Each row below holds a small network's activations on one input, seen along a few directions.
Each table varies a few parts of the input and shows all the possible inputs, shuffled.
Descriptions start from the smaller parts, as in this example, which fits no table here: values(3) and (point or ring(11) or (line(4) and ring(5))).
Shared parts are said once, and a part with two or three values counts as separate values.

A family of inputs:
row 1: [  5  31  -4  24 -31  28   1   4  20  18 -19 -35  11   5]
row 2: [ -5  33   3  22 -30  20  -5  13  24  11 -17 -38  29  -3]
row 3: [ -2  -2  19  28 -23  -1   4   2  35  18  -6 -10  35 -16]
row 4: [ 11  -6  12  30 -19   5  13  -7  33  26  -5  -7  16  -8]
row 5: [-17  36 -17 -17 -33   2  15  17  36   1 -24  -9  15  20]
row 6: [  8 -10  10  33  -9  12   3  -7  38  17  -6  -5  17  -4]
row 7: [  2  -9  16  34 -23   3   6  -4  29  18 -11 -13  29 -12]
row 8: [  5 -71  10 -57  40 -16   0  10 -62 -23  44  57 -49   0]
row 9: [  8 -22 -17 -11  58 -28   2 -25 -91 -32  37  35 -10 -39]
row 10: [  9  26  -2  26 -23  26   0   4  22  18 -22 -37   1   0]
row 11: [  2 -46   7 -32  56 -20  -6 -18 -57 -43  46  54 -45 -15]
row 12: [-14  31 -21 -12 -33   6  16  12  32   1 -31  -9  11  24]
row 13: [ -6  36 -24 -15 -33   8  20   9  31   7 -24  -4  -2  25]
row 14: [ -8  33 -27 -10 -22  13  11  10  35   1 -25  -2  -1  29]
row 15: [ -1  26   1  27 -29  23  -1   6  19  13 -24 -41  23   1]
row 16: [  7 -20 -24 -18  58 -24 -11 -34 -77 -34  42  41 -11 -34]
row 17: [  5 -63   5 -43  44 -27  -7   3 -61 -32  52  56 -46  -6]
row 18: [ -1  32 -23 -13 -27   8  19   7  35   8 -27  -3  -9  23]
row 19: [-24 -28  93 -33  50 -59 -79  22 -29  15   0 -33   7  40]
row 20: [ -2 -24 -20 -20  59 -16  -3 -21 -71 -40  43  45 -37 -26]
row 21: [  2  27  -9  27 -16  32  -8   4  25   9 -19 -35  10   9]
row 22: [ 16 -10  12  31 -13   5  10  -9  33  23  -6  -9   7 -14]
What do these inputs look like to the network? -> point or line(6) or (values(3) and line(5))

A family of inputs:
row 23: [ 26   0 -66  23  -5  31  54 -35   0 -18  18  45 -13 -41]
row 24: [ -2 -19  26   7  41 -23 -16 -17 -50 -13  23   5   9 -26]
row 25: [ -3 -42   0 -44  21  -8   0  12 -28 -18  15  34 -35  22]
row 26: [ -7 -18  22   5  41 -30 -31 -16 -39 -12  28   6  23 -23]
row 27: [ -6  48 -22  19 -47  30  13   5  27   7 -30 -35  24  -1]
row 28: [ -3 -10  12  -8  39 -21 -20   0 -51 -16  21  -1  -7 -18]
row 29: [  6 -56  35   7  31 -23  -3 -16 -29  -3  26  28  -3 -26]
row 30: [ -7  21  -8  -3 -51  -2  29  15  70  20 -30   0  31  19]
row 31: [ 10  27  -3  42 -29  40  -8   5  13  17 -17 -50  11   0]
row 32: [ 17  -6  14  38 -36  39   5  17  41  27  -6 -27  -1   1]
row 33: [ 17  27 -77  29   3  25  42 -35 -21 -24   9  26  -7 -43]
row 34: [  0  12  -6  11 -55  30  29  15  57  18 -17 -10  14  -1]
row 35: [ 11 -39   9 -34  22 -19  -2  -2 -32  -5  26  33 -32   3]
row 36: [-12  -2 -11 -43  33  -7 -19  14 -51 -24   9  11 -19  19]
row 37: [  1  35  23  31 -13  20 -28   0  30  24 -34 -62  19  18]
row 38: [-15  20 -25 -50  24  -8  -8   6 -32 -35   9  23 -39  20]
row 39: [  2 -54  29   5  32 -32 -18 -15 -18  -3  31  28  12 -23]
row 40: [  7   3  39  31 -19  18 -19   9  58  36 -26 -41  10  18]
row 41: [ -5 -19 -12 -49  12  -8  12   5  -8 -29  16  44 -54  26]
row 42: [  0   0  -1 -34  32 -17 -20  -3 -54 -12  20  10 -18   1]
row 43: [-11  17  18  10 -33  -7   4  16  69  35 -33 -19  24  27]
row 44: [  7 -49  23  -8  26 -23  -4   2 -29  -7  26  22 -20 -16]
row 45: [-14  56 -21   2 -44  -1  14   9  39   8 -43 -26  38  19]
row 46: [-18  48   4  13 -25  -5  -9   9  39  23 -41 -44  33  26]
Changing only one part turns row 36 into row 25. The same change can be made to row 26. Which row results? -> row 39
What do these inputs look like to the network? -> values(2) and (point or ring(5) or line(6))
Start at row 31 and move only the ring(5) part, one step at a time. The first step leads to row 37. Which rows follow, in order? -> row 46, row 45, row 27
Change only the values(2) part in row 38. List by row number the other rows that result. -> row 41
